A small network was shown many inputs. Here are its activations along a few directions, one row for each input.
Each table varies a few parts of the input and shows all the possible inputs, shuffled.
Descriptions start from the smaller parts, as in this example, which fits no table here: values(3) and (point or ring(9) or (line(4) and ring(8))).
Shared parts are said once, and a part with two or three values counts as separate values.
(in the rows, 128 means zero)

Other details of the inputs vary at random and push rows far along two fixed directions, the same in every table; ignore that.

Rows:
r1: [135 106  93 145 122 251 152 110 157 101  95 137 152 116]
r2: [168  57 153  87 175 152  83  66 135 132 170  89  50 166]
r3: [119 140  81 166 119 172 171 141 129 110 116 131 157 123]
r4: [114 143  83 160 115 169 160 145 123 109 123 126 154 126]
r5: [112 143 156 131 112  77 132 147 121 147 103 141 131 106]
r6: [159  91 117 116 185 136  60  53 152 133 193 138  52 180]
r7: [123 148 129 163 121  77 143 153 105 140 125 133 124 117]
r8: [111 138 108 137 102 180 145 140 135 113  99 137 160 110]
r9: [137 108 182  87 151  38 105 120 114 158 152 101  86 143]
r10: [116 159 134 166 112  72 134 160  95 134 125 134 124 112]
r11: [139 157 110 107 124 173 133 138 152 109 128 151 196 129]
r12: [112 121 118 120 118 159 133 122 141 124 115 131 134 125]
r13: [102 144 147 121 110  79 136 147 124 145 108 138 135 112]
r14: [130 146 167 118 120  57 139 160 108 143 118 117 145 111]
r15: [118 146  86 168 110 172 155 147 118 107 119 130 151 120]
r16: [161  65 111  96 163 221 123  76 153 109 149  95 104 159]
r17: [125 157 167 124 108  61 136 172 101 137 115 118 150 104]
r18: [123 137 162  92 140  61  65 106 142 153 150 160  99 143]
Description of these inputs: values(3) and (point or ring(5)).
Question: Changing only the values(3) part turns r15 into r2. The same change can be made to r3. Which row results?
Answer: r9
Question: List by row number the other rows that have the values(3) part in common with r8.
Answer: r1, r5, r12, r13, r18

Rows:
r19: [154 106 101 133 147 201 108  92 148 114 146 135 116 142]
r20: [115 129 119  92 140 149 110 101 163 124 134 155 138 147]
r21: [107 159 141 113 104  98 146 172 117 137 114 134 169 114]
r22: [135  97 133 145 148 140 110  99 122 128 142 119  67 143]
r23: [121 142 109 133 103 209 161 146 142 100  87 139 187 103]
r24: [152 101 131 108 152 156  88  89 145 130 154 131 101 146]
r25: [111 158 103 161 107 124 173 165 105 111 114 119 160 116]
r26: [146 117 139 112 143 110 118 114 139 141 138 127 123 132]
r27: [122 109 100 125 158 151  96  75 155 120 157 146  85 161]
r28: [144 125 162  97 147  87 114 121 133 147 137 136 122 140]
r29: [ 93 170 138 161  98  50 143 177  95 148 108 147 135 103]
r30: [140 130 178 102 142  39  74 120 115 150 157 120  90 135]
r31: [159 101 156  98 159 127 107  93 141 126 145 125 106 148]
r32: [118 181 143 146 103  51 146 179 107 132 115 137 169 101]
r33: [138  97 100 145 146 171 151 109 130 123 138 113 110 147]
r34: [135 101 121 131 150 140 105 102 117 130 159 118  72 156]
r35: [123 168 103 155 103 132 169 166 131 123 105 144 193 104]
r36: [109 146 156 154 120  30 129 149  92 147 123 128  97 116]
r37: [119 169 101 155 100 139 154 165 134 121 108 150 188 107]
r38: [125 173 134 123 106 132 142 165 129 114 109 146 193 107]
r39: [127 135 162 135 143  20  90 130 104 164 158 138  73 142]
r40: [108 148 106 135  96 196 172 158 143 109  82 148 196 102]
r41: [133 146 174  96 134  57  86 136 117 151 147 143 114 132]
r42: [106 152  79 135 117 179 139 121 162 104 123 157 172 130]
r43: [117 180 150 128 101  52 139 176 113 134 109 137 180 101]
r44: [136 126 176 102 143  34  81 121 121 166 153 130  92 136]
r45: [129 125 125 129 129 110 144 135 121 135 134 108 124 128]
r46: [143  95 105 141 151 183 125  99 125 110 148 105  94 152]
r47: [140  93 116 124 144 161 122 104 136 129 147 111 102 147]
r48: [131 110 145  97 141 104  92 113 121 145 154 108  91 144]
r49: [116 135 169 111 130  23  83 134  97 159 161 113  71 136]
r50: [139  90 126 104 144 155 112 101 140 134 144 110 105 147]
r51: [145  82 131 110 150 184 131  92 154 128 118 123 109 140]
r52: [112 185 122 167 104  73 158 181 101 124 114 144 169 103]
r53: [143  86 111 130 148 193 106  84 141 122 137 124  81 141]
r54: [125 158  84 172 114 167 176 157 131 112 110 148 181 116]
r55: [125 130 123 123 117 132 150 141 124 115 119 107 154 121]
r56: [134  97 140 103 140 164 104 101 139 131 128 130  97 137]
r57: [113 138 104 139  99 178 157 147 143 116  92 138 177 107]
r58: [111 135 161  86 140  27  72 105 138 156 159 140  93 148]
r59: [140  96 113 126 134 208 127  97 148 107 115 115 124 126]
r60: [131 101 101 151 137 194 125 100 133 118 130 133  95 141]
r61: [109 164 149 115 104  88 161 177 109 124 108 122 176 105]
r62: [105 167 164 103 103  53 118 172 100 144 129 135 145 118]
r63: [128 126 102 155 114 180 167 133 133 107 100 123 153 110]
r64: [125 135  97 158 108 200 158 137 135 102 100 127 161 107]
r65: [134 148 100 164 124 163 140 137 125 107 127 139 150 124]
r66: [147  79 120 133 156 169 126  86 145 132 134 114  83 140]
r67: [135 119 124 109 131 179 136 126 135 109 127 115 146 131]
r68: [156 111 101 139 145 200 120  99 147 106 139 127 129 136]
r69: [150  72 118 118 150 188 126  82 154 129 123 113 100 138]
r70: [146 105 134 136 159 120  87  94 122 135 167 136  66 157]
r71: [123 129 124 126 112 177 161 137 141 109  91 131 167 108]
r72: [125 126 173 101 135  43  91 128 106 147 152 101  89 136]
r73: [149 105 142  98 153 147 103 100 148 135 142 140 115 146]
r74: [112 161 107 151  97 132 178 171 114 109 106 114 184 105]
r75: [134 110 110 122 128 170 156 123 140 122 121 110 151 127]
r76: [ 95 177 114 160  94  82 161 186  97 133 116 134 162 109]
r77: [125 128 179  92 136  37 115 142 110 158 139 114 107 136]
r78: [105 176 130 146  96  77 149 183  96 125 116 119 163 103]
r79: [135  98 104 124 129 216 121  97 151 113 116 129 125 130]
r80: [111 145 108 152  98 143 153 151 130 127  99 138 158 106]
r81: [129 104 160 138 149  55 109 110 109 159 146 122  53 140]
r82: [143  86 140 117 142 147 119  92 141 125 126 108  92 134]
Question: Changing only one part turns r81 into r66. The same change can be made to r76. Which row results?
Answer: r47
Question: Changing only one part turns r79 into r53. The same change can be made to r75. Which row results?
Answer: r45
Question: Describe the family of inputs behind these rows.
Answer: line(4) and (point or (values(3) and ring(5)))
Question: Which other rows does r29 become when the ring(5) part takes its other values? List them by row number.
Answer: r22, r36, r60, r81
Question: A walk changes only the line(4) part. It starts at r25 and steps to r74. List the rest of the walk in order.
Answer: r55, r61
Question: A walk changes only the ring(5) part. It starts at r30 and steps to r24. List the rest of the walk in order.
Answer: r44, r26, r43
Question: Which other rows does r21 become when the values(3) part takes its other values? List them by row number.
Answer: r40, r73

Rows:
r83: [147 102 158 101 142 144 108 106 149 137 128 132 111 137]
r84: [143 113 119 148 139 154 145 114 138 124 115 130 115 121]
r85: [136 130 107 123 137 155 124 111 142 116 144 139 136 147]
r86: [126 151 109 127 118 138 155 155 126 115 124 121 174 122]
r87: [121 116 157  90 124  94 114 125 126 146 127 115 122 124]
r88: [157 111 141 116 160 118 109 108 127 138 151 124 113 142]
r89: [118 113 138 136 132 101 137 128 114 138 129 115 102 131]
r90: [132 151 153 132 118  68 123 153 113 130 128 132 131 118]
r91: [124 107 163 114 140  59  99 120  99 148 151 104  61 141]
r92: [142  78 113  97 159 219  99  62 173 115 135 136 102 153]
r93: [122 155 151 146 111  76 130 156 103 140 117 131 131 111]
r94: [119 146  97 145 114 170 138 136 137 110 125 139 162 125]
r95: [119 146 113 137 113 145 149 151 124 118 123 113 160 121]
r96: [111 145  91 150 105 164 144 144 126 111 110 146 155 113]
r97: [105 156 110 156 107 115 146 150 123 135 112 145 144 112]
Question: Changing only one part turns r90 into r95. The same change can be made to r84. Which row results?
Answer: r89
Question: Describe the family of inputs behind these rows.
Answer: values(3) and (point or line(4))

Rows:
r98: [136  94 118 118 134 202 138 108 144 116 113 113 130 119]
r99: [131 159  92 143 108 169 164 149 142 109 106 146 198 107]
r100: [132 107 178 104 141  73  89 113 123 152 140 127  78 134]
r101: [136 123 145 149 135  68 116 139  96 144 144 116  87 134]
r102: [114 161 132 145 122  61 112 154  97 134 145 128 114 131]
r103: [114 165 129 134  92 106 171 180 112 124 100 115 184  94]
r104: [117 141 154 107 131  56  89 123 121 144 146 130 103 133]
r105: [126 149 161 113 134  49 113 142 122 147 142 138 130 129]
r106: [108 157  90 178 111 153 163 147 126 117 107 152 158 114]
r107: [142  95 112 113 144 205 153 112 146 108 117 106 138 139]
r108: [135 120 122 136 126 170 134 118 141 113 113 126 139 123]
r109: [147 101 108 120 145 208 145 107 149 107 126 126 150 142]
r110: [142 121  97 137 132 217 138 108 158 100 114 139 152 127]
r111: [152  66 167  93 166 107  86  71 126 137 157  93  36 151]
r112: [113 172  90 128 104 171 159 164 143 105 112 148 208 114]
r113: [134 106 143 100 144 125  78  93 147 142 152 130  91 149]
r114: [130 149 141 149 130  64 116 142  96 141 144 130  99 128]
r115: [107 164 157  97 111  42 102 156 116 152 133 145 136 124]
r116: [100 200 126 142  80 104 154 192 124 126  85 161 209  86]
r117: [103 149 127 146 123  62 110 138 106 144 141 140  98 130]
r118: [109 136 143 159 123  53 124 141 101 152 130 130  88 127]
r119: [139 105  98 156 129 174 158 132 117 114 126 102 119 127]
r120: [149  96 153  95 158 132  90  85 142 140 151 133  87 155]
r121: [135 128  86 128 127 202 137 112 158 104 134 131 169 134]
r122: [132 118 125 114 122 169 138 126 141 122 115 135 155 129]
r123: [180  41 107 113 183 245 109  40 168 113 154 104  82 168]
r124: [ 88 166 111 179  84 105 188 180 101 129  97 130 163  96]
r125: [134  98 171  88 146  92 108 113 119 146 138 108  84 140]
Question: Changing only one part turns r122 into r115. The same change can be made to r100. Which row results?
Answer: r113
Question: Describe the family of inputs behind these rows.
Answer: line(4) and (values(2) or ring(5))
Question: List by row number the other rows that have the line(4) part in common with r106.
Answer: r99, r105, r110, r114, r116, r120
